A small network was shown many inputs. Here are its activations along a few directions, one row for each input.
Each table varies a few parts of the input and shows all the possible inputs, shuffled.
A made-up example of a description, with smaller parts first: one of 4 places along a line, together with either a single point or (one of 2 separate values, together with one of 5 places around a ring) or one of 11 places along a line.
Shared parts are said once, and a part with two or three values counts as separate values.
(in the rows, 128 means zero)

Other details of the inputs shift rows strongly along three fixed directions, in all tables alike. That doesn't count.

A family of inputs:
r1: [141 150 117 134 188  59  88  71  58 124 130 128]
r2: [146  64 144 126 108 178  88 172 166 115 135  98]
r3: [ 55 111 151  87 100 136 130 123 165 113  78 194]
r4: [ 69 127 155 109  93 157 129 120 131 115  85 221]
r5: [116 137 138 122 178  65  94  59 108 135 117 142]
r6: [120 160 130 145 111 142 198 130 141 162 107 131]
r7: [219 172  90 172 122 146 183 160 122 157 181  48]
r8: [105 101 141  99 142  95  55  99 114  99 145 169]
r9: [120  70 142 143 118 168  68 161 109  91 147 115]
r10: [121 111 128 130  97 158 133 152 142 132 139 149]
r11: [178 113 126 163 114 165 132 164 140 149 155  88]
r12: [170 145 106 150 173  84 112  95  72 160 134 120]
r13: [ 78 107 149  99  97 166 104 152 144  92  93 183]
r14: [173  66 141 158 100 204  45 186 118 108 159 119]
r15: [115 116 129 127 159  90  99  96 102 124 135 126]
r16: [123 149 139  97 127 100  71  83 116 120 125 215]
r17: [150 163 121 155 176  86 157  88 103 155 127  73]
r18: [176 113 124 177 119 184 123 182 108 106 164  46]
r19: [148 127 111 120 167  91  77 113  90 119 122 132]
r20: [156  53 125 127 165 124   9 144  85 108 137 118]
r21: [176 124 128 148 154 111  99 110 124 158 143 116]
r22: [ 89 128 147 130 126 129 146 117 128 125 108 133]
r23: [110  96 153 112 162  88  48  77 120 115 127 161]
r24: [ 82 174 133 127 105 128 226 119 161 134 111 122]
r25: [181 169 110 157 160  91 147  99 106 171 137 104]
r26: [150  91 144 145 114 163 103 160 144 111 163  85]
r27: [148  33 148 137 115 190  49 180 153 110 133  97]
r28: [137 144 121 138 119 160 162 162 122 118 107 104]
r29: [155 185  87 127 185  55 169  90  85 155 112  98]
r30: [113 103 125 110 119 137 126 147 150 121 122 129]
r31: [124 144 120 140 107 148 169 152 137 112 150  97]
r32: [ 82 136 133 128 126 123 177 120 127 130 114 122]
r33: [151 108 144 137 113 154 118 139 158 146 142 130]
r34: [100 126 147 128 110 144 149 122 157 151 105 162]
r35: [109 117 126 108 109 147 119 155 144 105 120 144]
r36: [190 176  94 163 169  90 149 100  72 162 138  96]
r37: [111 130 140 125 112 144 109 133 127  95 137 140]
r38: [ 48 108 148  99 109 127 122 117 135 100 110 186]
r39: [ 89 122 139 107 116 134 152 123 163 132  89 144]
r40: [146  74 131 118 114 168  57 177 132  96 147 119]
r41: [133 102 124  89 160  82  38 104 109 110 132 164]
r42: [158 143 125 138 146 110  83 100  89 132 129 159]
r43: [161 158 109 126 162  71  89  78  90 142 141 162]
r44: [159 114 130 162 120 161 143 163 141 124 160  57]
r45: [145  57 127 129 122 169  62 184 128 103 144 104]
r46: [ 70 124 140 113  96 144 176 136 165 114 127 141]
r47: [ 89 117 130 113 109 157 148 158 132 110  95 145]
r48: [114 174 133 116  91 133 205 122 176 152 122 160]
r49: [157 105 124 146 122 146 117 149 131 144 152 113]
r50: [ 88 181 124 109  93 127 206 126 158 113 134 140]
r51: [ 94 189 122 101  95 110 228 107 174 156 120 174]
r52: [190 218  90 121 172  57 149  88 105 140 139 101]
r53: [107 153 127 103 108 136 141 137 147 107 108 158]
r54: [ 76 129 151 127  97 165 147 142 128  96 106 151]
r55: [108 137 128 127 103 144 148 130 130 131 118 168]
r56: [105 174 134 118 112 119 219 108 178 137 128 114]
r57: [158  85 126 162 115 173 114 171 125 144 150  95]
r58: [150 120 118 134 158  95  79 100  88 143 136 151]
r59: [166  93 117 179 134 169 133 181  96 124 162  32]
r60: [104 151 126 127 107 149 208 149 156 141  91 109]
r61: [147 147 117 112 145  81 101  89 111 143 145 168]
r62: [107 150 114  96 167  57 122  76 113 139 100 161]
r63: [ 81 131 140  94 102 130 152 127 172 120  95 169]
r64: [165 128 121 111 163  80  76  99 121 129 133 125]
r65: [193 185 104 165 120 145 188 157 126 125 177  33]
r66: [112 108 151 126 150 111  78  91 114 151 100 177]
r67: [165 148 110 160 135 148 205 156 141 161 116  37]
r68: [127 153 117 145 124 130 193 129 126 164 119 117]
r69: [121 129 128 128 110 142 170 145 154 122 155  94]
r70: [122 136 115 112 171  73 117  92  96 142 101 135]
r71: [ 69  84 148  77  94 146 105 144 173 102 109 185]
r72: [101 149 122 124 113 126 180 131 143 119 139 118]
Description of these inputs: one of 3 separate values, together with one of 4 places along a line, together with one of 6 places along a line.
Changing only the place on the line of 6 turns r35 into r63. The same change can be made to r19. Which row results?
Answer: r3
Changing only the place on the line of 6 turns r17 into r22. The same change can be made to r34. Which row results?
Answer: r25
Change only the choice among 3 separate values in r38. List by row number the other rows that result.
Answer: r20, r58
Change only the choice among 3 separate values in r30. List by row number the other rows that result.
Answer: r46, r49
Start at r4 and move only the place on the line of 6, one step at a time. The first step leads to r36. Which rows follow, in order?
Answer: r12, r68, r6, r66
